Each row has a name. After each piece below comes the name of the row it's from, unless a question asks for something else. Each question is about the rows just above it. Some pieces are copies with a little noise. Places in a row count from 0.

[ 86 135 142  95 135 137 131 189 169 114 121  88 114 127 143  89 116 160
 130  97 118 154  98 137  73 132  81 160 181 200 137 146 147 109  85 142
 117 114 152 176 161 148 116 211 174 190 144 111  93 150 142 194 147  88
 155] -> z_259
[125 178  69 133 140  83 170 131 134 172 105 141  94 165  65 118 121 159
 183 149 173 113 143 157 109 153 141  70 159 103 162  96  77 162 133 103
 151 100  77  79 200 177 159 129  90 127 173 118 144 158 182 139 193 134
  95] -> z_659
[160 143 103 157 127 110 142  86 102 156 126 165 131 142  99 155 136 118
 149 159 154 106 158 132 167 135 169  89 101  68 134 104 101 156 163 110
 147 131  96  77 131 132 150  69  82  85 133 139 162 125 141  85 138 163
  99] -> z_207
[169 133 110 162 124 116 134  74  94 151 132 170 139 136 107 164 140 106
 139 161 148 104 161 125 181 130 176  93  86  60 126 107 106 153 171 111
 145 139 101  77 112 120 147  54  80  73 122 144 166 115 128  70 124 170
 100] -> z_122
[110 129  88 114 122  96 126 114 122 119 110 103 109 124  82 114 116 136
 127 115 119 112 114 131 112 127 109  81 137  91 130  99  88 116 111 107
 121 108  86  76 143 137 119 110  86 111 135 117 109 132 133 122 136 113
  95] -> z_449
[110 129  88 114 122  96 126 114 122 119 110 110 109 124  82 114 116 136
 127 115 119 112 114 131 112 127 109  81 137  91 130  99  88 116 111 107
 121 108  86  76 143 137 119 110  86 111 135 117 109 132 133 122 136 113
  95] -> z_247
[130  78 187 122 116 174  85 125 122  83 151 115 162  91 191 137 135  96
  73 107  82 143 112  98 147 103 115 186  98 153  94 161 179  94 122 153
 104 156 179 178  55  79  96 128 166 129  83 138 111  98  73 117  63 122
 161] -> z_573
asked: [169 132 111 161 123 116 135  72  94 150 131 171 138 136 106 164 140 107
 139 160 148 104 161 125 180 130 176  93  87  61 125 107 104 154 170 111
 145 139 101  78 111 118 147  54  82  72 122 143 164 115 128  71 124 170
 101] => z_122
asked: [110 129  88 114 122  96 126 114 122 119 110 103 109 124  82 114 116 136
 127 115 119 112 114 131 112 127 109  81 137  91 130  99  88 116 111 107
 121 108  86  76 143 137 119 110  86 111 135 117 109 132 133 122 136 113
  95] => z_449
tags:
[109] -> z_607
[110] -> z_401
[129] -> z_853
[169] -> z_36
[128] -> z_450
Look up the entry of z_247 at place 26 in the table: => z_607

[108 111 113 144 129 129 163 119 123 178  95 178 210 171 156 134 112 143
 114  86 119 137 200 128 177 151 117 157  94 169 112 174 187 146 118 175
 146  93 117 193  88 157 129 109 113 168 108 111  90 132 142  97 134 137
 129 183 164 113 123  90 116 125 143  93] : z_316
[108 111 113 144 129 129 163 119 123 178  95 178 210 171 156 134 112 143
 114  86 119 137 200 128 177 151 117 157  94 169 112 174 187 146 118 175
 146  93 117 193  88 157 129 109 113 168 108 111  90 132 142  97 134 137
 129 183 164 113 145 151 153 120 155 156] : z_288
[157 141 149 118 122 153 136 153 125  97 159 105  92  97 134 147 154 148
 142 150 113 113 103 120 105 117 153 137 138  91 136  96  81 123 150 105
 100 153 146  86 148  98 110 129 154 124 136 139 153 147 102 151 129 109
 145  99 110 155 123 159 127 144  98 148] : z_216
asked: [107 112 113 145 132 130 162 119 123 179  93 177 210 171 159 133 112 142
 115  86 119 136 200 129 177 151 117 157  95 169 111 174 187 146 118 176
 146  93 118 194  89 157 129 109 112 168 108 111  89 133 142  96 134 138
 130 184 162 114 145 151 153 121 156 156] => z_288
key -> tag
[156] -> z_694
[148] -> z_441
[137] -> z_29
[97] -> z_187
[93] -> z_819
Join z_316 by its entry at place 63: => z_819
asked: [156 141 149 119 122 153 136 153 125  97 161 106  91  97 134 147 155 147
 141 150 112 114 103 120 105 117 153 137 138  92 136  96  80 123 150 106
 100 154 146  86 149  97 110 129 154 124 136 139 152 147 101 152 128 109
 145  99 110 156 122 158 126 145  97 149] => z_216
Which row holds [108 111 113 144 129 129 163 119 123 178  95 178 210 171 156 134 112 143
 114  86 119 137 200 128 177 151 117 157  94 169 112 174 187 146 118 175
 146  93 117 193  88 157 129 109 113 168 108 111  90 132 142  97 134 137
 129 183 164 113 145 151 153 120 155 156]? => z_288

[179 173  49 108 138 207 117 149 134 123 179 129  60  98]  z_133
[142 124 180 178  66 108 158  98 134  42 155  92 199 121]  z_167
[106  91  75 108 155 128 138 149 101  82  55  92 176 144]  z_601
[179  59 101 164 102 108  96 200 126 123 130 154 153  74]  z_16
asked: [143 124 180 176  66 106 158  97 133  41 158  91 200 122] => z_167
asked: [106  91  75 108 155 128 138 148 101  82  55  92 177 145] => z_601
tags:
[108] -> z_429
[154] -> z_324
[107] -> z_502
[109] -> z_355
[207] -> z_240
Join z_16 by its entry at place 5: => z_429
asked: [179 173  50 108 138 206 116 150 134 123 179 130  60  98] => z_133
asked: [179 173  49 108 138 207 117 149 134 123 179 129  60  98] => z_133

[ 46 134 101 142 164 180 143  45 175] : z_335
[189  71 125 129 125  93 122 125 161] : z_569
[ 92  94 117 107 113 120 112  93 161] : z_342
[135 107 137 157 109 116 152 124 126] : z_236
[151 133 126 153 117  62 100 162 159] : z_218
[ 92  94 117 107 113 120  70 109 174] : z_406
asked: [189  71 126 128 125  93 121 126 161] => z_569
Table of tags by key:
[93] -> z_559
[45] -> z_821
[92] -> z_955
[125] -> z_651
[124] -> z_438
[108] -> z_786
[109] -> z_917
The tag of z_406, keyed by place 7: => z_917
asked: [ 92  95 116 106 114 119  70 109 174] => z_406

[119 136 111 104 104 101 132 114 102 114 132 119 142 125 120 129 159 145
 142  99 115 130 121 160 127 123 131 124 147 121 142 118 130 125 167 133
 103  97 139  93 110 159 132 130 128  90 109 140 123 173 130 149 147 153
 121 137 115 105 133  92 138] = z_843
[108 134 157 172 158 140 179 120 218 200  63 128  99 164 122 109  95 157
 167  69 115 161 113  86 185 129 140 152  70 103 124 165 155 106 101 155
 175 151  82 147 159 176 119  65 205  79 124 114 158 151  63 105  96 102
 212  82 114 173 127 119 138] = z_471
[111 135  90  92  81  63 129 108  66 110 134 124 163 120 107 136 196 162
 159  73  92 133 118 191 134 111 128 123 165 127 155 109 136 133 184 129
  69  71 131  69  85 189 141 141 132  66  85 159 121 209 146 174 174 163
 126 134 103  93 126  49 149] = z_277
[143 159 136  86 114 145 144 110 150  68 138  84 115 127 147 108 127 128
 104 119 152 121 110 131  94 146 153 111 150  98 124 118 129  88 221 145
 145  99 212  98 140 127 109 123  93  93 129 106 103 143 117 124 111 184
  72 166 122  86 172 133 120] = z_108
[ 96 129 130 134 133 158 144 113 143 182 122 135 117 138 114 129 122 136
 168 112 126 136 133 137 156 128 117 145 101 119 137 144 112 147  89 148
 134 147  80 116 141 140 142  92 170  98 134 144 162 154  84 120 118 110
 168 117 125 137 120 143 150] = z_964
[115 131  96 101  91  73 127 114  76 115 132 127 157 121 110 135 183 154
 153  85  98 132 122 178 134 113 126 125 157 130 150 113 135 134 167 127
  79  83 125  83  92 177 139 140 133  82  94 154 123 193 144 166 167 153
 130 132 107 102 123  63 144] = z_398
asked: [ 97 130 130 134 132 159 144 112 143 182 123 135 117 138 114 129 123 137
 169 112 126 136 133 137 156 128 117 146 101 119 136 144 112 147  89 149
 134 148  80 117 141 140 141  92 170  97 133 144 162 153  84 120 118 110
 169 117 124 137 120 143 150] => z_964
key -> tag
[96] -> z_849
[157] -> z_736
[130] -> z_665
[90] -> z_43
[136] -> z_162
[193] -> z_507
Look up the entry of z_398 at place 2 in the table: => z_849

